 .32   .08   .17  -.12
-.53  -.13   .05   .18
-.35  -.10  -.11   .24
>> .08

-.60   .27   .09   .30   .00   .00
 .30  -.12   .04  -.59   .22   .12
-.06   .05  -.54   .13   .17   .26
>> .27

-.43   .23  -.02  -.50
 .36  -.28  -.02   .49
 .39  -.22  -.05   .54
>> .23

 .10  -.27   .20  -.01  -.15  -.52   .06
-.03   .24  -.12   .01  -.01  -.49  -.18
-.38  -.11  -.21   .31   .09   .29  -.02
>> -.27

 .48  -.18   .06   .00   .26   .28   .06
 .30  -.39   .25  -.22  -.11  -.04  -.22
 .08   .23  -.55  -.12   .03   .62   .31
>> -.18

-.06   .03   .40   .29  -.12  -.33   .08
-.08  -.08   .46   .06  -.29   .62   .55
-.30   .48   .08   .59   .46   .21   .35
>> .03

-.31  -.11   .10   .14
 .30   .13  -.48  -.15
-.16  -.13   .04   .32
>> -.11
---
array([[-.27, -.55,  .37, -.41],
       [ .28,  .19, -.19, -.27],
       [-.40, -.66,  .51, -.53]]) value -.41

array([ .42, -.49,  .05,  .51]) value .51

array([-.61,  .22, -.25, -.29]) value -.29

array([-.04, -.08,  .19,  .51]) value .51

array([-.64,  .35, -.46, -.32]) value -.32

array([ .34,  .58, -.54, -.22]) value -.22

array([ .09,  .67, -.19,  .40]) value .40

array([-.09, -.46,  .54, -.11]) value -.11
---
[[ .31 -.24  .02  .23 -.10 -.03]
 [-.42 -.17 -.41 -.33  .28 -.31]
 [ .28  .17  .38  .21 -.17  .40]
 [ .27  .22 -.26  .24  .32 -.16]
 [ .41 -.32 -.16  .35  .32 -.10]
 [-.21  .37  .02 -.25  .00  .10]
 [ .11 -.49  .02  .26  .09 -.23]] -> -.03

[[-.20  .02  .14  .08 -.03 -.01 -.19 -.06 -.08 -.04  .07  .10  .16 -.56
   .11]
 [ .00  .16  .10 -.17 -.03 -.13  .13  .15 -.02  .07 -.08 -.01  .08 -.07
   .11]
 [-.15 -.08  .03 -.04 -.05 -.15 -.37 -.27 -.23 -.07 -.13  .03  .07 -.25
  -.02]
 [-.05 -.16 -.05  .03 -.10  .01 -.34 -.29 -.26 -.12 -.18 -.03 -.02  .13
  -.10]
 [ .07 -.16 -.10  .10 -.06  .17 -.22 -.14 -.18 -.18 -.09 -.04 -.01  .32
  -.08]
 [-.11  .21  .16 -.04 -.06 -.11  .10  .19  .05  .08  .02  .08  .19 -.41
   .21]
 [ .01 -.20 -.06  .15  .00  .08 -.28 -.32 -.16 -.11 -.12 -.04 -.18  .23
  -.18]
 [-.15  .15  .16  .04 -.04 -.17 -.07  .02  .01  .05 -.02  .11  .13 -.47
   .16]
 [-.01 -.17 -.03  .07  .00 -.03 -.26 -.36 -.17 -.05 -.18 -.05 -.22  .19
  -.19]
 [ .10 -.24 -.25 -.09 -.03 -.02 -.44 -.24 -.26 -.23 -.16 -.06  .08  .42
  -.13]
 [-.09 -.20 -.20  .04 -.17  .11 -.35 -.14 -.17 -.16  .03  .03  .24 -.01
   .01]] -> .11

[[-.60 -.24  .12  .25 -.24 -.23 -.10  .10 -.59 -.51 -.13 -.62  .26 -.27
   .29]
 [ .59 -.13 -.09 -.34 -.11 -.24  .06  .27  .60  .39  .25  .59 -.24  .27
  -.35]
 [-.20  .33 -.37 -.29  .32  .38 -.10 -.56 -.22  .40 -.49 -.18 -.42 -.34
   .02]
 [-.53 -.25 -.06  .37 -.16 -.23 -.25  .14 -.49 -.64  .16 -.54  .32 -.34
   .16]
 [-.43  .34 -.39 -.13  .35  .42 -.23 -.57 -.42  .16 -.44 -.42 -.29 -.48
   .15]
 [-.62 -.23  .12  .23 -.24 -.21 -.07  .05 -.62 -.48 -.21 -.64  .23 -.29
   .28]
 [-.45  .33 -.35 -.14  .31  .40 -.22 -.56 -.45  .17 -.47 -.44 -.28 -.47
   .19]
 [-.65 -.19  .01  .31 -.14 -.15 -.18  .04 -.62 -.58 -.06 -.67  .27 -.37
   .27]
 [ .63 -.15  .09 -.46 -.28 -.33  .20  .30  .58  .56  .04  .62 -.29  .39
  -.27]
 [-.39 -.28  .36  .00 -.46 -.37  .14  .18 -.45 -.19 -.38 -.43  .14 -.03
   .29]
 [-.33  .33 -.34 -.24  .30  .39 -.13 -.58 -.34  .32 -.54 -.31 -.37 -.40
   .11]] -> .29

[[ .65 -.45 -.13  .05  .07  .66 -.13  .28  .65 -.15  .45]
 [ .66 -.42 -.10  .11  .13  .67 -.12  .30  .68 -.12  .43]
 [-.16 -.05 -.41  .04 -.05 -.17 -.43 -.04 -.21 -.39 -.37]
 [-.37 -.18 -.15 -.30 -.31 -.39 -.13 -.31 -.46 -.15 -.25]
 [-.13 -.07 -.42  .05 -.05 -.14 -.45 -.02 -.18 -.41 -.35]] -> .45

[[-.29  .64  .32 -.40 -.20 -.37 -.34  .04]
 [-.35 -.02 -.20  .41  .37 -.33 -.32 -.15]
 [ .41 -.49  .07 -.19  .12  .26  .50 -.30]
 [-.29  .64  .31 -.40 -.20 -.37 -.34  .04]
 [ .48 -.55  .06 -.09  .21  .36  .55 -.30]
 [ .35 -.45  .05 -.19  .12  .20  .44 -.32]] -> .04

[[ .00  .00  .00  .00  .00  .00  .00  .00  .00  .00  .00]
 [ .16 -.23 -.14  .13  .16  .35  .11 -.23 -.01 -.44 -.11]
 [ .07 -.10 -.07  .07  .08  .19  .06 -.10 -.01 -.20 -.05]
 [-.27  .33  .23 -.19 -.25 -.50 -.19  .31  .03  .61  .17]
 [ .17 -.21 -.14  .13  .16  .38  .11 -.21 -.01 -.41 -.09]
 [ .00  .00  .00  .00  .00  .00  .00  .00  .00  .00  .00]
 [ .18 -.23 -.13  .13  .16  .36  .12 -.22 -.01 -.40 -.10]
 [ .17 -.22 -.13  .12  .16  .39  .11 -.21 -.01 -.41 -.10]
 [ .09 -.11 -.06  .07  .07  .20  .06 -.12 -.01 -.20 -.06]
 [ .18 -.24 -.14  .13  .16  .39  .11 -.20 -.01 -.37 -.11]
 [ .19 -.21 -.13  .13  .17  .38  .12 -.22 -.01 -.37 -.11]] -> .00

[[ .09 -.20  .12 -.27  .34  .47 -.06]
 [ .19  .16 -.12  .10 -.22 -.28 -.25]
 [ .51  .47  .52  .53  .49 -.11  .11]
 [ .49  .09  .03 -.30 -.16  .18  .23]
 [-.19 -.22  .38  .32  .58  .15 -.07]
 [-.24 -.48 -.15 -.30 -.34  .11  .22]
 [ .20  .37 -.01  .30  .26 -.21 -.62]
 [ .37 -.09  .11 -.31 -.29  .19  .65]
 [ .59  .13  .05 -.23 -.23  .08  .23]
 [-.26 -.51 -.20 -.16 -.37 -.07 -.08]
 [-.39 -.38  .36  .31  .47  .13  .10]] -> -.06

[[ .39  .00 -.10 -.48  .18 -.10 -.17  .14]
 [ .20  .19 -.18 -.27  .61 -.16 -.52  .45]
 [-.06  .29 -.27  .15 -.63 -.24  .47 -.48]
 [-.33  .06  .02  .37 -.18  .01  .14 -.15]
 [ .33  .54 -.59 -.38  .13 -.58 -.19  .12]
 [-.19  .01  .00  .31 -.67  .02  .55 -.51]
 [-.20 -.52  .49  .23 -.30  .45  .31 -.23]
 [ .13  .26 -.22 -.24  .32 -.19 -.34  .18]] -> .14

[[-.11 -.02  .06  .63  .01 -.02]
 [-.09  .00  .07  .50  .02 -.03]
 [-.09  .00  .07  .49  .02 -.03]
 [-.12 -.07  .08  .65  .01  .00]
 [-.09 -.03  .08  .47  .00 -.02]
 [-.09 -.03  .08  .48  .00 -.02]
 [-.10 -.02  .07  .57  .01 -.02]
 [-.09 -.03  .08  .48  .00 -.02]] -> -.02
